A small network was shown many inputs. Here are its activations along a few directions, one row for each input.
In each table, some parts of the input vary, and every possible input appears once, in random order.
Descriptions start from the smaller parts, as in this example, which fits no table here: one of 3 separate values, together with either a single point or one of 11 places along a line or (one of 6 places along a line, together with one of 8 places around a ring).
Shared parts are said once, and a part with two or three values counts as separate values.

Other details of the inputs shift rows strongly along two fixed directions, in all tables alike. That doesn't count.

A family of inputs:
r1: [  4  -4 -16  -5 -44 -13  -4   9  11  21 -10   2]
r2: [ -9 -15  -8  -3 -13 -10  13   0  31  14  40  30]
r3: [ -4  -7   3   2  19   6   7  11   9 -14   9   1]
r4: [ 18  11   7  16  -6  -3 -18  13 -33   7 -29 -19]
r5: [ 12   5 -22   7 -30 -17  -1  -7  11   1  -7  16]
r6: [ -2   8  22 -19  30  28 -13   4 -18  -7   4 -13]
r7: [ 16  -2 -17  17 -32 -14   6  11  -1   7  -7   7]
r8: [ -6   2 -24   0 -28  -2  11  -2  19  14  20   6]
r9: [  3 -12 -12   6 -20 -10  14  -2  18  -8   9  16]
r10: [  4   2  -9   3 -17 -17  24  -9  13   7  11  15]
r11: [-15   5  23 -10  51   9   0  -4   4 -19   6  -6]
r12: [-17  -7  24 -14  50  20   7 -13  -8  -5   7 -15]
r13: [ -9 -10   9  -6  18   1  27  -3  16 -14  25   2]
r14: [ 31  16  -4   7 -20 -10 -41  -5 -40  -1 -46 -17]
r15: [ 22   4  -1  14 -10   0 -28  15 -30  -3 -33 -14]
r16: [ 10  16  -6  -1 -22   4 -30  11 -36   9 -23  -7]
r17: [ -9 -12 -14   2 -11  -9  26  -2  37 -11  24  24]
r18: [ 17   5 -19   6 -33 -21   7  -8   1   7  -5  11]
r19: [-20  -2  28  -6  49  13   2   2   6 -24   8 -10]
r20: [-17  -6  15  -7  28  10  17 -14   1   4  10  -4]
r21: [  9   5  14   0  16  14 -39  -9 -41   2 -42 -26]
r22: [  9   9  15   7   0  -5  -8   1 -24  -2 -17 -18]
r23: [-16 -14 -16   0  -5  -1  24 -14  34   5  16  25]
r24: [-24  -2  14 -18  39  22   2   5  -9  -8  22 -16]
r25: [-17   4  19  -3  35  12 -11  -7  -6  -4 -14 -10]
r26: [-11   1   4 -16  14  18  16  -5  21  -1  32   3]
r27: [ 11  -4 -14   1 -35 -11  -7   8  13  24   3   8]
r28: [  7   3 -13  19 -24 -13  -5  14   3   2 -15  11]
Each input here is: either one of 3 separate values or one of 5 places around a ring or (one of 4 places along a line, together with one of 5 places along a line).
Which of the alternatives is r7?
> one of 4 places along a line, together with one of 5 places along a line

A family of inputs:
r29: [ 14   7 -17  18 -42 -20  -2   5 -18  11 -23  -3]
r30: [-23 -10  18 -17  45  23 -12  -9   4  -7  -4  -8]
r31: [  1   6  -5  12  -6   3 -28  12 -10  -5 -28  -9]
r32: [-17 -10   8 -16  30  12  42  -3  28 -24  41   5]
r33: [ 10  11  -1  -8  -8  -4 -27 -15 -14   5 -20  -7]
r34: [-19  -6  30  -6  53  11  15   3   6 -15  15 -16]
r35: [-11  -1 -13   9  -4   2  -5   2  10   2  -6  18]
r36: [ 15  18  -3   3  -6   1 -12  -6 -24   0 -19  -7]
r37: [  7  -2  10   7  15  11 -31  19 -16 -11 -22 -14]
r38: [  6 -11   0   8  -4  -5  12   8  -2  -2  10   0]
r39: [ -6  -7  -3  -3  -4  -2  12 -17  -3  12   0   2]
r40: [  9  12  -1  13 -17  -6 -12  -3 -33   9 -29  -8]
r41: [  0   1 -18  19 -33 -21  18  -5  21  19   2  25]
r42: [  0 -16   6 -11  22   8  32   5  21 -19  37   7]
r43: [-14   1   9 -14  32   3  13  -8  17 -15  26  11]
r44: [ 10 -10  -6  16 -28 -18  14  11  17   7   4  14]
r45: [ -5  -5   3  -1  -1  -5   6 -14   8  16  -5   3]
r46: [  7   5 -25   6 -38 -22  10   1  24  -2   9  20]
r47: [  3  22  27 -25  18  38 -58  24 -59  23 -10 -52]
r48: [  4  -4  11  -8  18   0  -2   9   3 -20  17  -1]
r49: [  8  -3 -28  -3 -39 -10  17 -20  16  14   5  20]
Describe the family of inputs behind these rows.
> either a single point or (one of 4 places along a line, together with one of 5 places around a ring)
Which other rows does r31 become when the place on the ring of 5 takes its other values? List them by row number.
> r29, r32, r34, r46
Which other rows does r49 become when the place on the ring of 5 takes its other values? List them by row number.
> r30, r33, r39, r45

A family of inputs:
r50: [-3 -6  8  5 13 -1  7  5  8 -6  1 -1]
r51: [-22  -7 -11  -7  -1   6  25 -10  32   4  26  23]
r52: [  2  -8 -26   0 -49 -12   5   0  19  22   6  19]
r53: [ 11   3   0   6  -8 -12  -3  -3   0  -2 -13   1]
r54: [  4  10  17  10  15   0 -23   6 -30  -4 -28 -22]
r55: [  0  -2  22   0  38  13 -12   7 -19 -17 -10 -17]
r56: [-23  -6   9 -23  26  17  23   5  26  -2  47   9]
r57: [ -8  -5   7  -9  28   5  19  -5  13 -23  20   1]
r58: [  5   3  -6   9 -15 -17   4  -6   2   1  -7   8]
r59: [  8   1 -25   2 -48 -11  -5   3  11  24   6  14]
r60: [ 14   5   6   4   6  -3 -17  -3 -20 -10 -20  -7]
r61: [ -7  -3  16  -4  37  14   3   7  -5 -21   4 -15]
r62: [ 19  14   0   5 -19   1 -21  -1 -41  18 -28 -22]
r63: [ -1   0 -16   1 -22  -2  -5  -6   6  16  -5  10]
Describe the family of inputs behind these rows.
> either a single point or one of 5 places along a line or (one of 2 separate values, together with one of 4 places along a line)
Which of the alternatives is r62?
> a single point
Which other rows does r55 become when the choice among 2 separate values takes its other values? List them by row number.
> r60
